Each row below is a small network's average activation on inputs in which a field has the value named, seen along a few directions.
Related values have similar rows: they may be neighbours, one step apart, or belong to one group.
Random noise pushes rows far along 4 fixed directions. That doesn't count. These rows show it; they differ only by the noise:
[ 336  434   51   -8   53  250  116   21  133  -15   50  451   43  -43
 -146]
[ 532  371 -335   90  195  247   11   25  -88 -125 -180  674  -20 -192
 -368]
[ 488   55 -109 -134  255   49  285  -74 -124 -286 -323  233   43   77
  208]
[ -65  327 -247  -42 -107  -25 -146  -20   20  148  296  224   -7 -145
 -442]
[  79  -23  169 -338   89 -116  366  -41   19 -177  -14 -167  137  254
  490]
[ -85  277  367 -173 -201  -40  137 -205  267  167  330 -188   32  151
   70]


Values of GIR:
keb: [-293 -340 -288  217   43  -68  198   30 -185  -75 -141 -116 -261  -38
  -58]
vava: [-158 -242 -533  159  265  125  125  261 -178 -180 -280  367 -125 -135
 -159]
pive: [-458 -284 -423  -82  230  143   35  290 -243  -98  -97  -23  -87  117
  205]
pevel: [-372  -40  202  -24  -79   88 -152 -237  -55  273  -15  -65  -95  164
 -103]
keze: [ 369  114  123   27 -111 -260 -127 -535  114  -41 -195 -177 -257   -4
 -137]
peti: [ 535  189  -61  -87  322  160  172  238  131 -325 -291  526   56 -136
  188]
naz: [  22 -503  270  -52 -159 -260  303  -41 -163    4 -188 -567 -104  255
  534]
zez: [-198   52   65   87 -205  -37   -8  249   60  393  275  -82  120 -211
 -215]
vatil: [  66 -148  -39  107   66  -61 -154  199  -53 -181    5  246  227 -188
  210]
ter: [ -65 -314  249  -38 -223   65 -139 -470  -59  172 -108 -306 -101  186
   67]
fefur: [ -46 -236  164   24    9 -239  -55  -66   25  -34   27 -174   39 -104
  393]
mada: [ -78  218  106  121   29  -43  -16  319  342  106  135  177  208 -136
  302]
seneb: [ 239  150  -82  335  -39  264 -352   11  -27 -154  -24  306   29 -155
 -344]
dason: [ 519  214  220  261  236  430  248  171  229   66 -160  377   65  -59
  -60]
kifo: [ 136  160 -279   74  205  300 -337  302  -73 -231  -28  300  121  -39
 -331]
sotu: [-123   50  272  -45   -5   -5  124  118   67  -18  -10 -280   37   39
  -31]
saseg: [ -43 -251  246   94 -325  -80 -138 -308 -181  280  -74 -297 -125   24
   10]
getar: [  18   59  314  -73   82  115    0   69  140  -80   -2 -146    8  178
  -32]
dupo: [  20  -88 -760 -107   46 -327 -266 -173 -380 -153  -30  -99  -50  -87
 -338]
The values of GIR form a line.
- A walk along GIR starts at dupo and steps to its neighbour keze. Put pevel, naz, vatil, ter, fefur, mada in the order it reaches them. => mada, fefur, vatil, naz, ter, pevel
- Name the neighbours of kifo, in listed order. => seneb, getar
- Name the neighbours of vava, in listed order. => keb, pive
- Name the neighbours of dason, in listed order. => zez, sotu

Values of FIDA:
sinup: [-485  136  199 -769 -243 -138  123  132   47 -145  575 -277  333  399
  478]
mudab: [  18   22  184 -117 -197 -500   95 -649  229   94  -24 -722  -98  167
  197]
pazo: [-647  137  612 -767 -348 -308  420  -84  460  -70  714 -937  144  596
  758]
vur: [ -80   54 -219 -421   75 -117 -107  548  -75 -319  279   71  341  -11
  295]
nuvi: [-568 -380  509  -64   69  228  206  253   57  -67   16 -213  200  282
  415]
kore: [-288   30 -293  490    9  231 -262  -71  -76  600 -106  231 -390 -191
 -805]
vofu: [-559  -31  245 -321   98 -272  350  647  213  -10  537 -138  382   46
  614]
ziko: [  51   51  391  202 -455 -253 -378 -673  264  398   83 -384 -204 -164
 -223]
mib: [-302 -179  379  163 -174   68 -126   78   60  167  275 -248   15  118
  210]
tipa: [-144 -103 -134  140   55  166  235  587  -79  115   79  309  129 -110
  -49]
The values of FIDA form a 2 by 5 grid.
- Name the neighbours of sinup, in listed order. => pazo, vur
- Name the neighbours of mib, in listed order. => nuvi, ziko, tipa
A value of FIDA combines one of 2 hidden first parts with one of 5 second parts; all combinations occur once.
- vofu and kore share the first part; vofu and ziko share the second. Which value has the first part of ziko and the second part of kore? => nuvi
- vur and sinup share the first part; vur and mudab share the second. Which value has the first part of mudab and the second part of sinup? => pazo

Values of PUZ:
tunu: [  40 -708 -503  150  329 -203  103  210 -454 -255 -553    5  -27 -199
   63]
vep: [ 411  587  170  393  -73  545 -357   44  230  129  113  738 -104 -355
 -597]
damu: [ -70  -34  462  131  125  254  301   76  213  239 -153  -58  -91  228
  337]
duri: [ 833   61  211  117  111  166  194 -372   74 -333 -578  197  -22   79
  316]
zuza: [  -3  438  795 -200 -158    1  290 -367  584  -19  316 -452   26  330
  421]
gorog: [ 772 -233  176  541  104   42  -38 -707 -167   -1 -723 -187 -262  -10
 -123]
fal: [ 506 -365 -467 -332  291 -409  341  -44 -380 -543 -476  -93   42   45
  553]
gunu: [-463  147 -130    2 -102  301 -142  513   27  129  410  328   82  -44
 -258]
fot: [ 126  396  286 -159  -87  217   -6   38  239  101  227  184   79   24
 -181]
seb: [ 144 -212 -151   23  -12 -213  -56 -635 -274   26 -337 -318 -226  111
 -111]
A value of PUZ combines one of 2 hidden first parts with one of 5 second parts; all combinations occur once.
- vep and gorog share the first part; vep and seb share the second. Which value has the first part of seb and the second part of gorog? => gunu
- tunu and fal share the first part; tunu and damu share the second. Which value has the first part of damu and the second part of fal? => zuza

Values of VEPUN:
fud: [  11 -197 -261  211 -109 -244 -325  148 -167  120  -70  153   -9 -318
 -220]
ruzo: [ 671   18 -358   58  137 -196   51 -565 -283 -393 -580   32 -259   74
   33]
viv: [ -60 -128 -154 -118 -130  -56 -179 -441 -141 -106 -131 -338 -136  232
 -280]
fev: [ 145 -497 -518 -402  255 -639   -1  -88 -458 -479 -241 -395   84   29
  295]
gedez: [244 465 537  29 -42 195 118 135 460 -26 166  85 309 -76 363]
zopi: [ 621  235 -130  -93   61  137  191  -95  -33 -261 -133  394  -44 -160
   19]
zosa: [-240  792  439   13 -462  346 -244 -328  484  554  616  171  -96   17
 -620]
zeg: [-448  -43  223 -230 -104 -162  -20  657  263   82  483   68  360 -110
  414]
bas: [ 268  221  295  100   97  388  109 -401  116 -107 -214   58 -377  178
    6]
nez: [-456 -304 -284   75  109  -28  134  273  -22  107  157  -46  -33   69
   58]
lizot: [-106  -47  706  102    3  314  168  148  175  188   95   15  150  177
  349]
didon: [ 294   10  -81  344   91  309  -95  357 -230  -11 -198  565   53 -160
 -134]
duzav: [  46 -290   73 -209  208   88  359 -178 -206 -268 -456 -464  -32  400
  338]
mepu: [ 555 -275  603  380   81   46   56 -595  131  -85 -524 -134 -171  -29
  261]
bekan: [ 587  231 -734 -188  391  297   71  284 -300 -399 -486  881   82  -99
  -76]
mus: [ -81 -618 -421  146  179 -233   13 -211 -431   98 -407 -277 -191  -50
  -44]
sakep: [ 317  320 -409  -71  274   97 -126  580  -56 -140  115  636  258 -355
 -208]
toso: [-439 -181 -157 -127 -274 -507 -222  251    8  107  458 -491  148 -125
  144]
betet: [-376  -45  101   29  -66 -111  167 -161   14  188   27 -273 -172  229
 -150]
luruv: [-622  223  443   -9 -105  323  224  413  445  226  467  -44  161  148
  -36]
The values of VEPUN form a ring.
- Name the neighbours of mus, in listed order. => nez, lizot
- Name the neighbours of mepu, in listed order. => fud, didon
- Name the neighbours of fev, in listed order. => zopi, sakep
- Name the neighbours of bekan, in listed order. => ruzo, zosa
- Fewest steps between gedez and bas? => 8

Values of MORU:
natot: [  76 -222 -329  -30  -74   49  257 -222 -398 -186  -94 -378 -158  245
 -341]
gof: [-238  185  440 -372   57  271  412 -142  280   54  -19   21  138  511
  184]
fima: [ 345 -180  131  321  380  457  137  543  -22 -319 -391  357  -74   22
  200]
tegen: [ 330  -99  -51   73 -142  -78 -541 -368  -40  -51  124  -35  229  -88
   68]
dufub: [-533 -183 -362  112  102  -84  -99  832  -60  167  159  157  222 -230
 -180]
felod: [-302 -213 -312 -271 -252 -436  -37 -149 -429   70  101   63 -192 -159
   89]
bige: [ 163  130  -37 -399   17 -435  168   38  116   50   26 -368  192  207
  176]
ladul: [215 122 162 130  67 538 318 417   6 112 -62 899  47   8 385]
faf: [-219  289 -154 -443 -128 -167   53  582  350 -145  381  133   59 -328
  -87]
dipaz: [-494  -75 -615  -38  190   69 -238    5 -222  -79  -89 -117 -169  132
 -133]
fik: [-453  -69 -220 -367  101 -197  -99  562 -298 -544  102   16  627  126
  514]
gona: [ 661   16 -715  365  717  -53  407  161 -249 -505 -422  698   37 -427
   99]
dul: [  78    6  259  112  203  389 -315  521   38  171   84  440  135 -270
 -171]
The values of MORU form 5 separate groups.
- Which other values are in the same group as faf? Give them in the order they are listed. => bige, gona
- Which other values are in the same group as felod? Give them in the order they are listed. => ladul
- Which other values are in the same group as natot? Give them in the order they are listed. => gof, dipaz
- Which other values are in the same group as fik? Give them in the order they are listed. => tegen
